A small network was shown many inputs. Here are its activations along a few directions, one row for each input.
Each table varies a few parts of the input and shows all the possible inputs, shuffled.
A made-up example of a description, with smaller parts first: one of 5 places around a ring, together with either a single point or one of 9 places around a ring or (one of 3 separate values, together with one of 4 places along a line).
Shared parts are said once, and a part with two or three values counts as separate values.
In the rows, 128 means zero.

Other details of the inputs vary at random and push rows far along three fixed directions, the same in every table; ignore that.
To show where, the next rows are all for the same input, with only those details redrawn:
[125 146 122 104 133 139 127 134 133 146 118]
[114 111 124 175  62  92 133  96 153 104 135]
[123 124 151 141 137 116 148 139 133 110 132]
[126 146 122 104 133 140 127 134 132 146 118]
[195 115  82 132  87 220 163 142  66  79 182]

A family of inputs:
r1: [125 121 155 142 138 123 147 137 139 110 131]
r2: [123 124 151 141 137 116 148 139 133 110 132]
r3: [125 142 129  98 133 136 108 130 122 141 119]
r4: [134 115 141 142 151 101 139 131 125 118 146]
r5: [127 131  91 142  71 115 102  76 155 138 128]
r6: [125 110 155 134 138 106 129 140 118 113 140]
r7: [125 115 148 140 137 109 148 144 129 119 138]
r8: [125 144 122 107 134 137 124 135 129 154 123]
r9: [123 116 158 138 139 111 128 136 119 111 141]
r10: [121 126 109 123 146 147 117 136 124 151  97]
r11: [118  98 145 154 150 120 121 135 113 109 113]
r12: [131 124 144 143 151 108 140 126 129 109 141]
r13: [125 130  88 144  71 105 101  78 146 146 135]
r14: [127 140 132  99 134 143 107 128 128 140 118]
r15: [130 127 104 126 161 138 109 123 120 150 104]
- The inputs of r6 and r4 match in every part but one. If r11 is changed in the same way as r6 into r4, which row does it become? => r15
- What is each input in this table made of? => one of 3 separate values, together with either a single point or one of 4 places along a line
- List by row number the other rows that have the choice among 3 separate values in common with r10. => r1, r2, r7, r8
- Change only the choice among 3 separate values in r5. List by row number the other rows that result. => r1, r14

A family of inputs:
r16: [107 136  81 123  82 121  86  92 150 173  92]
r17: [121 138 146 127 138 119 138 134 139 123 125]
r18: [121 130 151 122 134 113 129 140 132 130 134]
r19: [179 132 103  93 171 207 133 156  68 122 150]
r20: [118 132 150 122 133 117 136 138 133 126 126]
r21: [118 121 135 140 150 119 126 133 125 131 117]
r22: [125 120 137 129 151 108 119 129 122 126 126]
r23: [119 115 139 136 146 124 126 137 132 125 108]
r24: [122 123 138 139 153 118 123 127 128 129 121]
r25: [117 136 148 124 134 117 139 138 134 124 124]
r26: [123 130 154 122 135 117 127 137 135 128 134]
r27: [155  83 119 192  39 135 153 104 111  54 184]
r28: [120 138 144 127 137 116 140 138 136 125 125]
r29: [121 137 141 127 140 115 141 137 138 126 128]
r30: [123 134 139 128 142 113 142 135 139 130 131]
r31: [119 132 152 122 134 120 134 135 136 124 126]
r32: [116 150  79 112  68 112  99  85 164 179 112]
r33: [166 150  46  77 103 203  93 114  88 166 130]
r34: [117 129 150 121 134 116 133 138 132 127 131]
r35: [124 135 142 128 143 117 140 132 142 128 131]
r36: [127 120 139 129 152 111 117 126 126 124 126]
r37: [118 151  81 112  69 116  97  82 167 177 112]
r38: [175 146 112  81 153 216 150 165  78 117 151]
r39: [123 137 143 128 141 118 139 133 141 125 128]
r40: [120 122 135 139 152 115 125 130 124 131 121]
r41: [119 118 138 139 149 124 125 133 131 128 113]
r42: [117 115 136 136 145 121 128 140 129 127 108]
r43: [154  75 105 211  56 137 146  98 105  59 169]
- The inputs of r35 and r30 match in every part but one. If r36 is changed in the same way as r35 into r30, which row does it become? => r22
- What is each input in this table made of? => one of 2 separate values, together with either one of 6 places along a line or one of 8 places along a line
- Change only the choice among 2 separate values in r19. List by row number the other rows that result. => r33
- Change only the place on the line of 8 in r30. List by row number the other rows that result. => r18, r20, r25, r28, r29, r32, r34
- Start at r37 and move only the place on the line of 8, one step at a time. The first step leads to r35. Which rows follow, in order? => r39, r17, r38, r31, r27, r26

A family of inputs:
r44: [130 119 127 149  87 115 139 120 140 109 139]
r45: [114 134 144 118 178 118 110 136 142 153 106]
r46: [116 121 131 159  94  91 131  96 146 113 147]
r47: [108 102 115 165  93  89 119 113 133 118 125]
r48: [121 113 112 171  99 133 148 112 140 105 115]
r49: [163 118 138 109 139 187 153 161  87  90 158]
r50: [130  96 119 163 101 116 127 110 124 118 135]
r51: [179 124 120 118 146 181 166 155  87  93 171]
r52: [110 119 138 157  79 100 127 110 146 115 131]
r53: [126 128 130 145  99 122 137 126 131 118 138]
r54: [149 186  15  53  48 194  73  80 127 213 116]
r55: [117 147 147  97 170 108 127 132 146 148 122]
r56: [118 109 130 166  98  92 115  95 130 107 121]
r57: [171 116 121 129 157 183 141 150  75  88 150]
r58: [108 129 139 112 171 109 117 145 129 157 103]
r59: [154 134 127 116 139 153 151 150 114 117 145]
r60: [115 129 145 116 176 116 114 135 138 158 105]
r61: [134 125 135 123 114 137 136 136 127 117 134]
r62: [111 139 144 116 178 116 106 137 140 146 104]
r63: [101 146 163  99 157 119 119 143 140 149 109]
r64: [112 155 149 107 163 110 130 145 144 157 113]
- What is each input in this table made of? => either a single point or one of 8 places along a line or (one of 2 separate values, together with one of 6 places along a line)
